[ .06 -.10  .19  .02 -.13  .02  .16  .06  .11  .14  .33 -.63 -.18 -.43
  .14]
The entry just left of -.13 is .02
The largest entry -> .33
Find the entry just left of .33.
.14
The entry just left of -.18 -> -.63

Questions about the table below. Indices start at 1.
1) What is the top-right entry?
2) What is the entry directly below the largest entry?
3) What is the entry just left of the largest entry?
4) What is the entry just right of the largest entry?
5) What is the top-left entry?
6) What is the entry in row 3 and column 1?
7) What is the entry in row 2 and column 1?
8) What is the entry at row 1, column 2?
.11	-.29	.20	-.21	-.29	.28	-.06	.20	.26	-.16	.15	-.22	.20
.03	-.12	-.10	.11	.21	-.20	.13	.23	.21	.23	-.29	-.14	-.07
-.13	-.03	-.13	-.53	.14	-.14	-.31	.05	.20	-.02	-.06	.21	.26
.04	.12	.02	-.06	-.06	-.02	.19	.25	.29	.22	.00	-.12	.35
.28	-.31	.26	-.16	.10	.00	-.28	.25	-.05	-.10	.15	-.19	.14
-.10	-.31	-.18	.04	.29	.22	.16	.16	.03	.28	.12	.07	-.16
-.11	-.21	-.21	.06	.25	-.13	.32	.26	.07	-.10	-.26	.15	.14
-.24	-.09	-.24	-.21	-.23	.06	.11	-.03	-.16	.11	-.16	-.29	.31
.03	.05	-.06	-.10	-.12	-.05	.08	.03	.32	.39	-.28	-.10	.05
-.10	.07	-.09	-.19	.18	.16	-.09	.02	.17	.49	.03	-.09	.26
-.05	.11	-.47	-.15	.14	.06	-.17	.20	.33	-.16	.13	-.08	.06
-.06	.08	.07	-.10	.02	-.03	.06	.20	-.16	.00	-.33	-.28	-.04
.05	-.18	-.02	-.01	.01	.13	.14	.35	.01	-.03	-.03	-.01	.16
.11	.14	-.06	-.22	-.13	.23	.21	.23	.18	.26	.02	-.26	.20
1) .20
2) -.16
3) .17
4) .03
5) .11
6) -.13
7) .03
8) -.29

X =
.09	-.33	-.56	-.02
.07	.41	-.05	.11
.18	.35	-.16	-.11
-.10	.34	.07	.31
.19	-.19	-.49	.24
-.08	.01	-.66	.08
-.02	-.18	-.63	-.17
-.11	.01	-.62	-.22
-.01	.41	.01	.22
.19	-.37	-.42	.11
.12	-.10	-.64	.19
-.19	.23	.11	.35
.14	.41	-.11	-.01
-.22	.10	.11	.35
Indices start at 1.
The entry in row 1 and column 2 is -.33
The entry in row 1 and column 3: -.56
Give the top-left entry.
A: .09
The entry just left of -.37: .19
Give the entry just right of .23.
A: .11
Give the entry in the bottom-left corner.
A: -.22
Give the entry just right of .10.
A: .11
The entry directly above -.08 is .19
The entry directly below -.63 -> -.62
Give the entry at row 3, column 2.
A: .35
Give the entry directly above .22.
A: -.22
The entry in row 3 and column 1 is .18
The bottom-right entry is .35
The entry in the top-right corner: -.02
Give the smallest entry.
A: -.66
The entry directly above .08: .24
Give the entry directly above the smallest entry.
A: -.49
The entry in row 2 and column 2 -> .41
Give the entry just left of the smallest entry.
A: .01
The entry just right of -.63: -.17

Read these off the matrix that follows.
1) Which number is the entry just right of -224.6?
2) Which number is the entry just left of 90.8?
3) Which number is the entry just right of 43.7?
4) Which number is the 2nd smallest entry?
[[-130.9  172.1  -11.6   23.2   -6.0 -229.7   40.6   90.8 -159.1  -28.2
   -24.3   51.0  162.2   46.8  -85.1  191.7]
 [-120.5  162.4   50.1  132.0  -88.8 -229.7   40.6  134.6    6.2   21.8
   131.3   -6.6  104.7   80.5 -206.6  188.5]
 [  27.5   52.8   38.4  139.8 -106.9 -229.7   40.6   30.1  202.3  -14.7
   189.0   47.0   50.0   -2.8 -188.3  -10.0]
 [  76.9  -88.7  -13.7  114.0  -43.0 -229.7   40.6 -167.8  241.5    7.9
   129.8  -77.4  -63.9   24.1  -53.0 -101.8]
 [ -64.1  176.7   -9.7    3.2  -21.6 -229.7   40.6  113.2 -108.8  -82.4
   -10.2  161.4  202.1  -35.5 -100.1  112.3]
 [-118.7  -55.1  -81.2    8.3   84.3 -229.7   40.6 -227.9 -115.3   72.4
  -102.6 -263.9  -63.4  175.8  124.9  133.5]
 [ -20.3   55.1   51.5  175.9 -115.7 -229.7   40.6   30.7  193.7   38.8
   212.2  -47.2   13.2   64.2 -207.6   54.2]
 [  -4.1 -125.8  -44.9   87.6   11.8 -229.7   40.6 -253.6  134.6   70.3
    46.4 -238.0 -124.9  126.3   46.1  -12.7]
 [ -61.0   74.7   62.7  192.6 -121.4 -229.7   40.6   56.0  170.6   57.3
   223.5  -84.1    7.4  101.8 -224.1  106.3]
 [  54.2  105.0   25.5   90.5  -96.0 -229.7   40.6   88.5  142.3  -84.5
   147.8  181.9  139.8  -84.2 -180.9  -36.0]
 [ -38.6    1.3 -105.7  -84.5  104.1 -229.7   40.6 -170.7 -168.1  -46.5
  -171.9  -27.4   65.6   22.4  148.1   43.2]
 [ -50.2   43.7   60.4  200.5 -115.1 -229.7   40.6   20.3  199.8   69.7
   227.0 -112.8  -23.0  112.2 -210.2   85.9]
 [ -15.7  -68.9   24.1  186.9  -75.2 -229.7   40.6 -131.2  239.4   96.3
   191.9 -224.6 -117.8  139.1 -109.3   16.8]]
1) -117.8
2) 40.6
3) 60.4
4) -253.6

Read these off the row that follows.
1) The entry just right of 49?
2) The entry just right of 36?
3) The entry just left of the smallest entry?
4) The largest entry?
[58, 49, 48, 32, 73, 43, 36, 17, 46, 74, 25, 32]
1) 48
2) 17
3) 36
4) 74

Read these off the row that follows.
1) Give the entry just right of 0.03.
2) Give the entry just right of 0.04.
[-0.03 -0.04 -0.08 -0.17 -0.11 -0.09  0.04  0.17 -0.11  0.01  0.14  0.13
  0.03 -0.01]
1) -0.01
2) 0.17

Read these off the grid that follows. Counting starts at 1.
1) Find the entry at row 1, column 2.
2) Find the bottom-left entry.
3) Find the entry in the top-right corner.
4) Find the entry in row 3 and column 1.
5) Find the entry directly below -27.13.
6) Find the entry directly below the largest entry.
7) Find the entry in row 2 and column 1.
8) Find the entry directly above 9.39.
[[  95.56 -149.18  -59.21  -15.19   66.22  159.54]
 [   5.06 -149.18    9.39   88.72   98.32   59.53]
 [  85.90 -149.18   11.55  -11.85   68.65  112.54]
 [ -20.67 -149.18   20.56  -27.13  142.06  141.45]
 [ -11.88 -149.18   36.62   64.68  129.17   39.85]]
1) -149.18
2) -11.88
3) 159.54
4) 85.90
5) 64.68
6) 59.53
7) 5.06
8) -59.21
